A small network was shown many inputs. Here are its activations along a few directions, one row for each input.
In each table, some parts of the input vary, and every possible input appears once, in random order.
Descriptions start from the smaller parts, as in this example, which fits no table here: one of 3 separate values, together with either a single point or one of 11 places around a ring or (one of 5 places around a ring, together with one of 6 places along a line).
Shared parts are said once, and a part with two or three values counts as separate values.
(in the rows, 128 means zero)

Rows:
R1: [130 121  93 114 114 155 114 138 166 150  68  87  89 156 185 151]
R2: [ 82 133 174 185  90 124 177 131 152  39 164 163 164  60 131 140]
R3: [123 102 125 118 129 173 122 120  76 160 110  94  85 187 101 100]
R4: [140 100 149  84 148 127  87 113  74   5 163 116 136  89 133  61]
R5: [152 141 114 121  90  77 158 120 137 204 134 125  98  90  78 111]
R6: [117 121 149 139 147 190 113 111 106 111 100 115 113 215 163 149]
R7: [130 114 130 145 123 119 157 115  69 192 157 139 128 131  49  94]
R8: [ 85 136 154 177  78 106 176 150 174  53 150 149 151  34 141 140]
R9: [148 150  84 117 146  90 123 160 178 203 132 152 149 117 113 165]
R10: [138 122 163 119 134 167 127  95  81 130 118 109  76 204 106 119]
R11: [ 62  98 137 201  97 148 163 163 122  67 163 153 184  62 115 102]
R12: [151 119 160  67 133 102  91 105 104   4 159 112 125  75 148  78]
R13: [148 119 138  58 118  84  92 119 130  21 146  97 117  50 157  81]
R14: [118 125  94 156 169 165 110 144 106 164 112 137 182 176 146 146]
R15: [129 104 101 107 114 159 121 134 111 180  99  82  71 159 115 103]
R16: [157 158 182 130 114  83 168  78 112 160 155 153 105 133  69 131]
R17: [128  83 121  87 142 131  81 134  74  34 157 105 143  75 128  39]
R18: [134 145 141 140 177 125 122 130 112 163 161 184 174 174  90 170]
R19: [113 101  88 127 130 182 109 151 136 158  77  88 106 169 167 134]
R20: [151 172 125 114 152  77 132 133 180 179 138 168 143 130 119 185]
R21: [122 122 101 142 174 130 118 156 108 192 154 166 182 158  84 150]
R22: [145 124 107  94  97 131 125 122 143 172  91  80  55 146 132 120]
R23: [151 144 174 104 122 137 132  83 118 126 110 108  61 190 122 136]
R24: [148 168 154 124 165  96 129 117 151 159 153 185 157 159 106 186]
R25: [150 145 146  93 106 117 132  96 146 146  94  93  49 160 135 139]
R26: [130 142 160 125 136 161 120  98 143 107  91 115  96 201 180 165]
R27: [128 127  70 146 157 150 110 159 141 183  97 124 165 147 158 148]
R28: [129 148 133 154 173 159 115 118 110 135 120 154 172 192 155 166]
R29: [142 170 144 138 162 130 122 105 148 131 111 155 156 179 171 182]
R30: [ 69  99 121 190  84 138 160 182 148  84 151 142 169  34 127 106]
R31: [147 171 116 128 149 110 125 120 176 150  94 139 142 149 183 181]
R32: [157 162 154 120  98  63 167  93 141 179 139 138  92 104  81 131]
R33: [130 126  76 132 162 115 118 172 145 211 141 153 166 130  96 150]
R34: [143 100 107  62 109  96  83 136 131  44 142  89 120  39 155  61]
R35: [130  85 103  78 125 120  78 146 105  52 148  94 131  51 141  41]
R36: [104 100 112 139 143 196 108 136 103 140  90 100 123 198 155 130]
R37: [137 118 107 135 108 104 155 132 105 212 143 127 113 103  63  95]
R38: [132 143 132 113 122 141 122 112 170 125  74 101  83 171 191 168]
R39: [ 83 117 126 178  70 117 165 174 172  75 145 139 154  22 139 123]
R40: [146 149  76 131 141 123 116 147 172 174  88 123 148 134 176 164]
R41: [ 73 116 165 199 101 146 170 138 124  41 169 166 178  75 118 123]
R42: [145 135 169 145 127 113 163  89  75 162 164 154 121 148  54 114]
Q: The inputs of R13 and R35 match in every part but one. If R32 is changed in the same way as R13 into R35, which row does it become?
A: R37
Q: Describe the family of inputs behind these rows.
A: one of 6 places around a ring, together with either one of 2 separate values or one of 5 places around a ring

Rows:
R43: [126 142 134 161 130 106 163 129 122 194 156 169 150 130  69 145]
R44: [102 110 142 138 116 142 121 138 127  33 141 125 148  84 158 105]
R45: [150 144 127 128 147 129 137 112 112 216 121 137 110 192  89 151]
R46: [123 104 147 116 106 115 130 123  98  66 162 120 124  70 102  72]
R47: [128 156 131 157 124  95 163 133 156 187 142 167 148 120  97 166]
R48: [130 148 121 148 156 156 129 127 140 185  99 141 134 206 144 186]
R49: [146 116 137  75 118 124 100 108 119  77 116  87  82 119 151  92]
R50: [153 157 123 124 141 118 136 115 147 209 107 136 107 182 117 172]
R51: [102 125 117 164 115 110 148 161 148 109 157 157 179  57 119 125]
R52: [144 102 140  79 124 135 100 106  85  85 130  89  85 130 122  72]
R53: [123 108 135 101 133 162  93 119 114  52 108  93 109 143 177 106]
R54: [160 137 126  86 135 132 108 101 127 153  92  95  76 178 148 132]
R55: [125 119 144 112 100 104 130 126 131  57 148 118 121  60 131  92]
R56: [113 141 107 169 131 119 152 154 155 186 134 162 168 121 113 164]
R57: [ 96 132 140 178 123 124 151 150 144  86 158 168 187  80 130 141]
R58: [130 101 113  88 125 148  90 131 118  76 107  82 102 120 167  89]
R59: [137 141  98 135 148 141 125 138 145 208  99 130 127 183 133 170]
R60: [116 126 144 156 113  96 160 135 114 119 179 164 162  67  74 108]
R61: [137 129 125 110 150 169 101 112 121 129  84 100 103 203 174 146]
R62: [157 123 130  90 141 143 108  98  93 161 106  97  79 189 119 111]
R63: [144 121 102  97 142 155  97 124 126 153  83  89  96 179 163 130]
R64: [118 140 140 152 107  86 159 138 148 110 166 162 160  57 102 128]
R65: [106 147 130 182 140 133 154 144 151 163 134 173 175 144 124 180]
R66: [109 103 119 125 108 128 119 150 131  57 140 113 140  61 148  89]
Q: Describe the family of inputs behind these rows.
A: one of 4 places along a line, together with one of 6 places around a ring
Q: The inputs of R55 and R46 match in every part but the place on the line of 4. If R64 is changed in the same way as R55 into R46, which row does it become?
A: R60
Q: Which other rows does R63 become when the place on the line of 4 takes its other values? List them by row number.
A: R54, R61, R62
Q: Which other rows does R53 become when the place on the line of 4 takes its other values? List them by row number.
A: R49, R52, R58
